Each row below holds a small network's activations on one input, seen along a few directions.
Each table varies a few parts of the input and shows all the possible inputs, shuffled.
Descriptions start from the smaller parts, as in this example, which fits no table here: one of 5 places around a ring, together with either a single point or (one of 2 separate values, together with one of 4 places along a line) or one of 9 places around a ring.
Shared parts are said once, and a part with two or three values counts as separate values.
In the rows, zero is written as 128.

Other details of the inputs shift rows strongly along two fixed directions, in all tables alike. That doesn't count.

Table:
row 1: [139 200 156 139 100 141 116 150 155 146  92 110]
row 2: [106 155 140 125 117 138 146 131 161 150 151 108]
row 3: [146 119  89 123 127 118 114 140 135 118 132 120]
row 4: [102 111  77 127 122 103 135 130 158 154 173 122]
row 5: [110 163 132 120 115 128 124 128 131 156 114 103]
row 6: [115 112 109 134 137 117 134 114 123 129 130 114]
row 7: [116 145 162 120 112 143 136 128 103 145  85 128]
row 8: [100 110  86 120 143 108 139 125 148 137 186  95]
row 9: [109  89 160 121 134 150 145 106  54  99 102 205]
row 10: [159  96 163 138 144 130 117  93 162 117 180 157]
row 11: [122 108 116 133 136 133 135 119 122 121 120 118]
row 12: [118  96  67 123 139 105 135 144 159 136 166  95]
row 13: [137 195 131 138 112 124 109 149 150 151 108  95]
row 14: [158 195 176 131 102 141 118 153 136 124  98 110]
row 15: [117  97 119 128 131 140 123 112  84 111 103 146]
row 16: [200 149 194 130 150 148  99 126 139 115 115 127]
row 17: [173  99 111 133 173  96 111 107 168 135 202 119]
row 18: [129 162 178 112 110 163 114 140  87 122  52 118]
row 19: [133 187 182 129  95 147 132 154 147 148  77 109]
row 20: [134 168 174 117 128 163 111 131 100 102  49 131]
row 21: [126 140 115 124 126 110 125 151 144 141 123  89]
row 22: [127 115  70 130 122 102 132 125 166 142 174 133]
row 23: [117  84 150 113 122 154 139 124  63 114  78 160]
row 24: [129  60  94 129 136 126 133 134  88 111 122 169]
row 25: [146 101  77 126 135 111 130 140 150 122 150 118]
row 26: [112 116 129 139 122 135 149 109 133 141 126 142]
row 27: [144  64 118 121 129 136 133 136  77  89 130 180]
row 28: [124 198 164 139 105 146 123 125 154 147  94  98]
row 29: [121 160 112 127 152 118 128 124 171 130 126  88]
row 30: [104  50 115 117 116 124 134 117  33 125 107 208]
row 31: [116 114  87 142 130 112 143 134 172 140 192 130]
row 32: [171  62 177 129 152 146 106  99  97  81 139 179]
row 33: [ 97 110  85 127 131 113 155 114 172 163 174 114]
row 34: [104 114  96 130 145 121 153 105 166 140 154 141]
row 35: [133 162 109 141 121 114 127 145 165 151 135  97]
row 36: [121  86 130 119 147 147 138 113  89  99  91 167]
row 37: [116 187 121 119 124 119 113 140 161 150 123  59]
row 38: [120 152 148 119 123 134 129 135 124 139  94  97]
row 39: [115 110 107 117 124 111 117 138 101 129 121 126]
row 40: [141 114 110 126 130 111 126 139 125 111 153 127]
row 41: [107 112  86 127 129 102 139 138 149 144 191 111]
row 42: [106 113  84 136 147 106 136 117 151 128 187  96]
row 43: [122 195 184 123 107 151 129 142 130 142 101  95]
row 44: [108 131 109 124 140 125 128 106 121 130 123 144]
row 45: [132 164  99 133 129 109 107 147 152 138 130  87]
row 46: [152 158 142 130 109 127 126 142 131 135  99 125]
row 47: [115  71 127 129 137 145 138 115  78  97 132 160]
row 48: [172 106 221 134 133 151 104  98  90  97 111 182]
row 49: [122 129 164 115 121 159 131 139  97 111 101 124]
row 50: [ 98 124 114 120 117 129 139 116 133 153 138 133]
row 51: [152 173 172 132 116 154 114 165 124 105  89 110]
row 52: [131 107  76 134 125 103 146 128 174 143 173 132]
row 53: [143 191 164 143 103 143 130 151 162 146  90 111]
row 54: [110 104  85 123 137  99 132 142 143 130 184 101]
row 55: [121  74  69 133 141  99 133 129 118 128 157 140]
row 56: [112 128 107 120 148 122 120 112 119 117 118 130]
row 57: [121 124 170 124 127 152 139 110  74 117  63 181]
row 58: [126  91 151 116 120 146 131 147  71 100 105 156]
row 59: [125 183 162 131 104 137 133 156 167 145 130  95]
row 60: [130 114  86 134 125 108 143 132 176 135 194 130]
row 61: [180 152 197 136 144 136  89 114 157 104 135 107]
row 62: [129  94  81 126 122 105 126 121 107 133 148 160]
row 63: [112 123 116 122 153 123 134 118 130 109 148 126]
row 64: [135 140 170 115 106 153 112 153  72 114  53 139]
row 65: [108  40 123 121 118 125 148 119  39 124 107 207]
row 66: [180 114 166 134 151 125 114 105 129 135 152 157]
row 67: [129 174 175 138 110 145 129 125 117 138  76 113]
row 68: [104 136 107 131 144 126 149 114 177 132 176 127]
row 69: [120 164 124 132 128 122 113 124 134 134 113  88]
row 70: [122 194 139 137 115 128 116 125 149 150 111  84]
row 71: [135 127 100 130 128 125 111 146 126 122 119 120]
row 72: [116 199 128 131 131 132 126 122 194 147 125  93]
row 73: [110  84 163 132 119 148 145 104  44 109 105 193]
row 74: [108  59 104 120 159 135 143 108  94  90 146 176]
row 75: [105 131 110 141 129 124 149 112 167 140 180 115]
row 76: [160 194 157 123 108 131  99 153 127 123  73  98]
row 77: [127 116 109 133 134 116 126 142 122 117 151 126]
row 78: [140 105  82 126 133  99 129 134 138 127 149 120]
row 79: [125 125 111 139 125 118 133 138 130 132 158 133]
row 80: [177 123 170 137 146 129 124 105 156 140 159 158]
Description of these inputs: one of 4 places along a line, together with either one of 2 separate values or (one of 3 separate values, together with one of 6 places along a line).
Q: The inputs of row 14 and row 27 match in every part but the place on the line of 4. If row 41 is changed in the same way as row 14 into row 27, which row does it become?
A: row 58
Q: The inputs of row 77 and row 31 match in every part but the place on the line of 4. If row 55 is changed in the same way as row 77 into row 31, which row does it become?
A: row 53
Q: A walk changes only the place on the line of 6. It starts at row 78 and steps to row 55. List the rest of the walk in order.
A: row 21, row 38, row 6, row 29
Q: Which other rows does row 17 become when the choice among 2 separate values takes its other values? List them by row number.
A: row 61
Q: A walk changes only the place on the line of 4. It starts at row 11 and steps to row 6. List the rest of the walk in order.
A: row 67, row 26
Q: Which other rows does row 16 become when the choice among 2 separate values takes its other values? List them by row number.
A: row 32

Table:
row 81: [126 137  97 132 136 110 128 127 171 141 174 106]
row 82: [121  40 143 125 125 138 140 103  33 106 113 224]
row 83: [131 131  95 130 138 111 126 136 168 133 170 102]
row 84: [137 138 146 131 122 134 125 126 128 128 119 136]
row 85: [107   5  56 124 157 100 143  96  82 112 192 191]
row 86: [118 111 100 132 142 115 136 117 152 133 173 119]
row 87: [126 135 105 133 142 116 132 120 173 140 165 106]
row 88: [ 90 140  77 126 125 114 143 134 156 149 148  92]
row 89: [129  69 143 126 127 137 137 108  63 114 109 204]
row 90: [149 165 173 128 121 146 112 135 121 117  85 120]
row 91: [151 159 177 126 116 146 117 142 121 124  88 120]
row 92: [131 148 136 132 131 132 128 125 155 130 135 113]
row 93: [117 169 149 122 100 143 128 156 106 132  65 111]
row 94: [148 157 155 130 120 139 119 140 137 123 106 116]
row 95: [138 120 171 126 118 144 127 122  89 123  94 163]
row 96: [112 166 130 122 111 135 125 147 115 134  82 102]
row 97: [135 129  97 133 139 111 127 131 170 137 165 105]
row 98: [ 95 142  73 127 120 107 140 137 156 154 149  96]
row 99: [128 149 135 130 132 131 128 128 151 129 138 113]
row 100: [133 118 174 124 123 150 130 120  92 118  94 159]
row 101: [142 160 154 127 127 137 115 136 130 120 107 113]
row 102: [147 159 155 129 129 137 116 132 134 124 102 115]
row 103: [140 134 148 126 130 133 118 128 122 123 114 124]
row 104: [124  91  80 131 142 105 133 125 147 130 184 123]
Q: Describe the family of inputs behind these rows.
A: one of 4 places along a line, together with either a single point or one of 5 places around a ring
Q: The inputs of row 94 and row 84 match in every part but the place on the line of 4. If row 83 is changed in the same way as row 94 into row 84, which row does it become?
A: row 81
Q: List by row number the other rows that have the place on the line of 4 in common with row 87.
A: row 86, row 88, row 92, row 99, row 100
